Each row below holds a small network's activations on one input, seen along a few directions.
In each table, some parts of the input vary, and every possible input appears once, in random order.
A made-up example of a description, with smaller parts first: line(6) and (point or ring(11) or (values(2) and ring(8))).
Shared parts are said once, and a part with two or three values counts as separate values.

Other details of the inputs shift rows strongly along two fixed directions, in all tables alike. That doesn't count.
These rows show it; all are for the same input, with only those details redrawn:
-0.115 -0.463 0.690 1.208 1.038 1.367 0.365 2.564 -2.947 1.460 0.484 1.534 1.255
0.457 6.476 2.398 -0.722 -1.459 -2.731 -1.505 0.105 2.845 -1.948 3.876 -1.185 -1.693
4.516 -2.008 -0.690 -3.615 -4.360 0.025 -2.923 -4.231 6.886 -0.133 -3.411 -2.324 -0.944
4.037 -8.860 -2.394 -1.804 -2.002 4.030 -1.144 -1.937 1.367 3.190 -6.818 0.280 1.915

Table:
x1: -1.961 -1.168 -0.932 1.941 2.438 0.060 0.288 2.516 -2.567 -0.100 -0.633 1.414 -0.090
x2: -2.500 -1.043 -0.420 0.978 1.411 0.165 2.078 0.407 -3.490 0.777 0.369 0.864 1.208
x3: -1.503 5.081 1.019 -0.095 0.365 -2.492 -0.711 -2.068 1.797 -3.208 3.477 -1.041 -0.423
x4: 0.901 -8.422 -2.763 -1.256 -1.112 2.075 0.544 -2.638 0.388 2.249 -5.915 -0.809 1.108
x5: -0.607 -0.663 0.380 1.319 1.324 2.468 0.476 2.079 -2.897 1.059 0.876 1.629 -0.076
x6: 1.814 -1.165 -1.716 -2.781 -1.856 0.043 -1.491 -5.309 5.274 -1.924 -3.173 -2.062 0.096
x7: 1.595 -0.823 0.533 1.656 1.100 0.658 1.970 2.872 -3.252 0.654 0.546 1.348 0.589
x8: 0.773 -0.491 1.079 1.844 1.342 0.815 1.209 2.401 -2.558 1.767 0.429 1.927 1.264
x9: -2.598 -0.856 -0.437 1.025 1.653 0.181 2.212 1.516 -3.213 0.739 -0.519 0.222 0.510
x10: -0.189 -0.740 -0.099 1.654 1.816 2.753 0.577 1.613 -3.241 1.049 1.228 1.145 -0.974
x11: -0.115 -0.463 0.690 1.208 1.038 1.367 0.365 2.564 -2.947 1.460 0.484 1.534 1.255
x12: -2.248 -1.207 -0.746 0.791 2.360 -0.128 1.462 2.221 -2.807 0.560 -0.332 0.878 0.061
x13: -1.829 4.173 0.999 -0.490 0.122 -3.909 -0.457 -0.125 1.898 -2.250 3.356 -1.323 -2.364
x14: 1.374 -1.457 -1.749 -3.385 -2.998 -0.806 -0.341 -4.998 5.008 -0.800 -3.439 -2.496 -0.811
x15: 1.487 -2.006 -1.869 -2.465 -3.171 -0.475 -1.124 -5.574 5.396 -0.990 -2.641 -2.349 -0.149
x16: -1.935 -1.790 -0.685 2.234 2.255 -0.238 -0.097 2.134 -2.676 0.015 0.109 1.493 -0.030
x17: -2.038 5.870 0.533 -0.218 -0.461 -2.502 0.527 -1.451 1.937 -2.652 2.927 -1.378 -0.830
What is each input in this table made of? -> line(5) or (values(2) and line(6))
Which other rows belong to the same alternative as x8? List them by row number. -> x5, x7, x10, x11

Table:
x18: 0.806 0.700 2.437 2.778 2.212 2.787 -0.496 7.423 -5.210 3.178 2.477 3.641 0.380
x19: -1.612 -1.089 -0.313 2.276 2.585 3.332 0.520 1.192 -4.704 1.000 0.410 2.871 3.391
x20: 1.260 -7.810 -3.296 -2.076 -1.280 3.665 1.841 -4.120 0.059 2.253 -6.297 -0.826 2.597
x21: -1.592 -1.179 -0.212 2.328 2.739 3.508 0.632 1.131 -4.589 0.927 0.178 2.767 3.294
x22: -2.090 6.388 1.480 -0.036 -0.406 -1.970 0.622 -1.763 0.777 -2.201 3.572 -0.877 1.763
x23: 6.940 1.755 1.594 -2.741 -4.532 -0.360 -4.690 -1.234 7.574 -0.526 -0.900 -1.756 -2.864
x24: -3.973 5.385 0.862 0.123 1.098 -5.881 0.499 0.254 1.314 -3.302 3.062 -1.446 -1.971
x25: -1.925 6.986 1.519 0.079 0.504 -1.583 -0.112 -0.631 0.520 -2.745 5.100 -0.836 -2.008
x26: -0.121 0.807 2.316 1.774 1.265 1.473 1.758 6.297 -5.476 3.438 1.561 2.822 1.998
x27: -3.236 6.654 1.049 0.922 0.818 -3.784 -0.244 0.821 1.022 -3.432 5.052 -1.358 -3.973
x28: 2.058 -8.021 -3.312 -1.577 -0.806 4.832 -0.037 -3.261 0.334 1.864 -5.890 -0.133 1.190
x29: -3.414 -2.110 -1.039 2.897 3.650 1.260 1.751 2.936 -5.052 0.658 0.424 1.753 -0.627
x30: -2.423 6.379 1.381 -0.527 0.034 -2.288 1.824 -1.794 0.528 -2.224 3.884 -1.656 -0.592
x31: -2.246 -1.227 -0.476 1.649 1.923 2.299 2.234 0.129 -4.654 1.486 -0.267 1.927 4.768
x32: -3.466 -2.029 -1.147 2.862 3.501 1.059 1.632 3.014 -5.191 0.740 0.686 1.857 -0.541
x33: -1.685 -1.069 -0.332 2.286 2.492 3.373 0.666 1.408 -4.724 0.846 0.268 2.670 3.392
x34: 0.871 0.689 2.208 2.244 1.350 1.405 1.834 5.985 -5.600 2.766 1.035 2.679 2.293
x35: 0.005 0.254 2.813 2.856 1.870 2.840 -1.058 6.830 -5.850 3.498 3.290 3.175 0.201
x36: 6.256 -8.115 -1.086 -1.210 -2.349 3.436 0.316 -0.780 0.597 3.331 -5.515 0.768 2.210
x37: 6.338 -7.780 -1.071 -1.249 -2.400 3.356 0.131 -0.355 0.658 3.618 -5.951 0.705 2.310
x38: -2.476 6.587 1.315 -0.581 -0.136 -2.541 1.728 -1.734 0.435 -2.210 4.176 -1.590 -0.521
x39: 0.917 -1.150 -1.961 -2.739 -2.140 -3.335 -3.372 -3.704 7.376 -2.980 -2.533 -3.044 -3.434
x40: -0.069 -9.483 -4.005 -1.489 -0.148 0.307 0.371 -2.408 0.823 1.569 -7.427 -0.341 1.364
x41: 7.312 -8.404 -1.018 -0.359 -1.528 4.867 -2.077 0.128 1.116 3.165 -4.861 1.536 0.550
x42: -0.613 9.605 5.109 -0.301 -1.907 -3.769 -1.018 2.996 0.740 -0.590 7.162 -0.935 -1.837
x43: 0.973 -1.090 -1.795 -2.671 -1.877 -3.266 -3.363 -3.935 7.465 -2.968 -2.530 -2.929 -3.553
x44: 7.532 1.386 1.455 -2.316 -4.192 -0.523 -4.288 -1.798 7.573 -0.886 -0.266 -1.662 -2.982
x45: 0.976 -1.084 -1.929 -2.720 -2.032 -3.424 -3.509 -3.911 7.369 -2.848 -2.334 -2.826 -3.441
x46: -3.802 6.384 0.949 0.132 0.088 -4.835 1.658 -0.324 0.838 -2.933 4.056 -1.977 -2.445
x47: -4.040 -2.072 -1.057 2.129 2.921 0.054 3.649 1.822 -5.207 1.079 -0.355 1.089 0.803
x48: 0.518 -0.178 -1.659 -3.313 -3.448 -3.317 -0.418 -5.611 6.564 -1.940 -2.151 -3.694 -2.529
x49: -2.005 6.271 1.577 0.028 -0.157 -1.822 0.609 -1.990 0.855 -2.116 3.484 -0.767 1.663
x50: 0.090 -0.962 -1.821 -3.345 -2.711 -4.417 -1.440 -4.463 6.824 -2.520 -3.092 -3.446 -1.973
x51: -2.065 -1.377 -0.535 1.886 3.000 3.263 1.846 1.449 -5.105 1.004 0.492 1.839 1.123
Changing only one part turns x27 into x46. The same change can be made to x39. Which row results? -> x50
What is each input in this table made of? -> values(2) and (line(5) or (values(3) and line(4)))
A walk changes only the line(5) part. It starts at x42 and steps to x26. List the rest of the walk in order. -> x34, x37, x36
A walk changes only the line(4) part. It starts at x49 and steps to x30. List the rest of the walk in order. -> x47, x24
Change only the line(4) part in x43. List by row number the other rows that result. -> x21, x29, x51
